These are the activations of a small neural network, seen along a few directions. Each row is one input.
In each table, some parts of the input vary, and every possible input appears once, in random order.
Descriptions start from the smaller parts, as in this example, which fits no table here: values(2) and (point or ring(11) or (line(6) and ring(8))).
Shared parts are said once, and a part with two or three values counts as separate values.
(in the rows, 128 means zero)

Other details of the inputs vary at random and push rows far along two fixed directions, the same in every table; ignore that.

Rows:
row 1: [130 137  71 110 125  85 162 139 156  99 110  79 169 148]
row 2: [129 158 106 138 146 197 172 184 150  49 151 124 199 117]
row 3: [144 108  28 129 106  51 163 149 155 125  95  61 151 142]
row 4: [125 121 160 113 132 103 104  62 113 174 126 149  71 130]
row 5: [118 120 125 113 131 130 140 143 164 116 132 153 138 103]
row 6: [ 59 162  83 121 118 158 155 184 121  61 135 144 225 133]
row 7: [114 146  55 120  90 113 135 139 157  92 112  90 141 107]
row 8: [140 117  42 128 124  71 151 141 191 123  99 110 133  97]
row 9: [ 64 156 105 120 116 152 143 180 112  81 134 148 189 144]
row 10: [163  99 162 131 117 122  93  89 130 170 125 132  51 107]
row 11: [112 127 218 130 146 203 122 146  70 118 167 174 130 154]
row 12: [103 147 150 133 125 177 130 157  84 101 151 139 155 148]
row 13: [176 107 172 158 154 158 114 113 140 161 141 148  81 103]
row 14: [149 133 128 134 113  89  96  93 122 164 108  94  97 135]
row 15: [122 129 248 144 172 237 130 161  74 118 184 188 153 150]
row 16: [122 165 138 125 165 180 168 166 123  67 150 130 200 156]
row 17: [ 80 138 182 129 176 202 162 184 102  94 169 206 181 148]
row 18: [116 153  98 149 116 158 138 163 111  89 133 102 198 126]
row 19: [151 111 142 122 157  91 135  93 135 167 122 136  84 144]
row 20: [ 86 170 109 107 119 146 146 147 121  71 132 114 181 151]
row 21: [139 117 180 145 131 156 110 136  91 144 141 136 117 141]
row 22: [176 121  79 137 119  58 129 115 158 150  94  59 130 138]
row 23: [122 151 117 121 125 126 125 110 119 113 126 110 150 132]
row 24: [ 98 126  97 119 132 120 161 177 135 102 125 131 185 142]
row 25: [123 151  82 132 105 154 132 137 146  81 131 103 167  93]
row 26: [134 135  63 135 121 121 168 181 134  83 122  74 201 148]
row 27: [144 106 111 119 105  97 114 103 152 146 110 114  77 108]
row 28: [149 121 134 120 122  91 112 100 124 148 113 102 101 146]
row 29: [ 60 169 169 100 144 185 135 139 110  82 153 185 186 133]
row 30: [120 108 158 104 128  75  99  85 129 182 108 151  70 137]
row 31: [124 119 149 124 120 144 105  86 130 147 138 159  80  93]
row 32: [127 133  65 109 104  64 141 123 151 111  94  72 142 146]
row 33: [ 82 154 119 103 119 118 124 131 128 112 120 140 149 139]
row 34: [159 107 191 143 124 154  87 101 125 162 137 142  68 103]
row 35: [118 122 223 118 158 216 136 133 118 111 176 198 118 120]
row 36: [113 128  63 128  97  87 138 140 123 122 107  93 134 141]
row 37: [134 105 115 106 133  50 126  99 155 173 101 125  98 134]
row 38: [118 111 143 116 113 105  87  91 138 176 119 168  54  96]
row 39: [160 121 133 132 117  84 102  98 130 160 105  91 101 139]
row 40: [130 134 162 130 118 168 103 114 115 131 144 145  94 108]
row 41: [162 129  41 121 114  52 151 130 165 117  92  45 158 144]
row 42: [146 130 184 137 134 129  91  74 104 175 131 140  90 124]
row 43: [113 171  91 139 101 180 133 175 142  56 133  91 197 103]
row 44: [138 104 152 117 161  76 123  90 140 189 116 165  72 135]
row 45: [157 133  44 150  87  92 113 117 169 123  98  60 140  77]
row 46: [160 103 137 150 155 122 140 130 111 162 133 132 103 144]
row 47: [172 117 191 146 168 130 113  95 118 182 134 146  83 142]
row 48: [125 132 106 139 117 130 130 131 103 124 130 116 144 129]
row 49: [101 149 224 144 145 229 115 156  63 111 175 178 149 145]
row 50: [ 96 131 161 121 130 170 141 156  94 100 148 151 150 155]
row 51: [123 106 136 133 122 108 115  95 101 171 127 148  82 129]
row 52: [116  91 168 122 128 100 103 110 106 186 121 172  70 139]
row 53: [139 138 114 128 128 169 153 161 151  77 142 111 171 115]
row 54: [134 135 135 121 120 104 106  97 113 148 121 110 100 142]
row 55: [120 114  95 119 105  84 101  89 159 160 107 145  85  81]
row 56: [129 118  34 113  86  50 126 130 185 126  81  87 123  97]
row 57: [154 100 175 135 159 149 127 101 137 161 146 175  61 110]
row 58: [185  91 175 149 135 130  99  96 143 183 131 133  61 101]
row 59: [151 126 127 159 154 149 147 162 117 127 135 119 154 140]
row 60: [127 118 118 139 152 133 162 154 119 122 138 138 142 147]
Each input here is: values(3) and line(4) and line(5).
Question: The inputs of row 46 and row 60 match in every part but the line(4) part. If row 12 is changed in the same way as row 46 into row 60, which row does it become?
Answer: row 36
Question: The inputs of row 30 and row 28 match in every part but the line(4) part. If row 38 is changed in the same way as row 30 into row 28, which row does it become?
Answer: row 40
Question: Change only the values(3) part in row 10. List by row number the other rows that result.
Answer: row 11, row 28
Question: Change only the line(5) part in row 42. List by row number the other rows that result.
Answer: row 14, row 22, row 39, row 47
Question: A walk changes only the line(4) part. It starts at row 58 and steps to row 53. List the rest of the walk in order.
Answer: row 35, row 5
Question: A walk changes only the line(4) part. It starts at row 42 and steps to row 23. List the rest of the walk in order.
Answer: row 4, row 29
Question: Change only the values(3) part in row 39. List by row number the other rows that result.
Answer: row 21, row 34

Rows:
row 61: [160 103 250 157 168 209 113 119  80 164 173 179  82 140]
row 62: [127 130  11 112  93  46 152 145 177 103  84  64 158 124]
row 63: [ 91 125 225 115 153 201 117 121  94 133 170 220 102 127]
row 64: [ 75 167 106 120 123 180 152 184 128  54 140 143 213 125]
row 65: [109 116 213 112 141 160 105 102  96 155 153 189  90 133]
row 66: [186 129  14 155 108  72 153 159 171 112  95  24 168 123]
row 67: [ 72 181 116 112 128 174 155 172 119  49 143 131 215 147]
row 68: [ 96 153  84 114 115 131 150 167 145  73 118 114 194 129]
row 69: [ 91 149  74 117 107 129 146 156 138  80 123 111 188 119]
row 70: [ 81 156 164 116 127 188 126 146 107  90 154 166 155 130]
row 71: [201  97  69 160 119  62 130 121 148 164  96  53  96 125]
row 72: [153 128 247 151 172 229 119 130  99 132 180 174 121 125]
row 73: [156  86 131 130 126  38  90  60 132 228  96 137  28 124]
row 74: [208 108  50 154 112  61 128 102 172 153  90  43 101 106]
row 75: [153  82 148 124 125  47  88  49 119 231 106 143  22 125]
row 76: [142  90 157 120 138  70 103  68 125 210 115 158  35 130]
row 77: [ 76 175 118 106 119 177 150 174 125  47 141 127 209 142]
Question: What is each input in this table made of?
Answer: line(5) or (values(3) and line(4))

Rows:
row 78: [ 82 167  24 111  87 119 159 182 169  41 106  82 217 115]
row 79: [154 150  31 159 117 145 175 200 161  52 121  52 231 115]
row 80: [148 159 181 149 161 221 145 160 112  81 167 128 185 138]
row 81: [137 100  47 112  97  13 126 109 155 169  78  83  94 135]
row 82: [152 142 220 149 170 226 135 147  96 103 171 147 153 149]
row 83: [ 80 148 226 115 140 224 109 124  84 108 175 206 131 122]
row 84: [130 103  98 114 120  58 118  87 155 172 102 134  78 114]
row 85: [144 139 176 156 155 230 147 177 116  83 172 148 166 117]
row 86: [ 87 158  66 110 116 109 153 166 140  77 112 109 198 142]
row 87: [149 157 153 144 145 216 150 172 135  58 159 111 188 120]
row 88: [130 110 101 117 129  54 119  85 144 180 102 131  82 125]
row 89: [200  83 112 163 132  87 128 121 130 181 114  82  80 135]
row 90: [155 159  92 145 130 174 160 176 151  52 136  71 214 120]
row 91: [130  98 126 111 124  76 113  83 151 179 113 154  53 111]
row 92: [119  97 248 117 159 133  78  61  90 221 148 225  25 128]
row 93: [204  95  62 169 121  60 131 122 146 173  95  56 100 128]
row 94: [137 101  51 111 108  19 137 106 157 164  83  89  96 138]
row 95: [ 76 138 231 108 147 205 121 139  77 112 170 205 135 152]
row 96: [ 76 148 195 107 161 187 142 140  98 100 161 199 154 151]
row 97: [174 111 179 166 159 165 122 125 107 163 150 141 104 126]
row 98: [ 88 161 120 119 117 154 134 147 108  85 135 129 176 141]
row 99: [129 109 201 126 133 122  77  61  92 205 137 177  39 123]
row 100: [135 107  42 114  92  27 118 105 177 160  80  93  87 105]
row 101: [134 113  48 122  92  20 114  98 149 167  76  79  97 129]
row 102: [120  92 236 120 138 133  71  58  98 213 143 211  19 114]
row 103: [ 85 164  85 113 104 149 152 174 118  57 131 102 206 146]
row 104: [198  94 182 151 148 128 115 102 117 179 135 109  69 141]
row 105: [129 113  99 124 108  54 102  86 136 182  97 117  81 120]
row 106: [ 89 172  21 114  81 127 154 176 161  38 110  73 215 112]
row 107: [ 70 152 187 105 145 203 133 151 111  87 162 199 167 128]
Question: The inputs of row 90 and row 104 match in every part but one. If row 102 is changed in the same way as row 90 into row 104, which row does it become?
Answer: row 95
Question: What is each input in this table made of?
Answer: line(5) and (values(2) or line(4))
Question: Change only the values(2) part in row 90. List by row number the other rows that result.
Answer: row 79
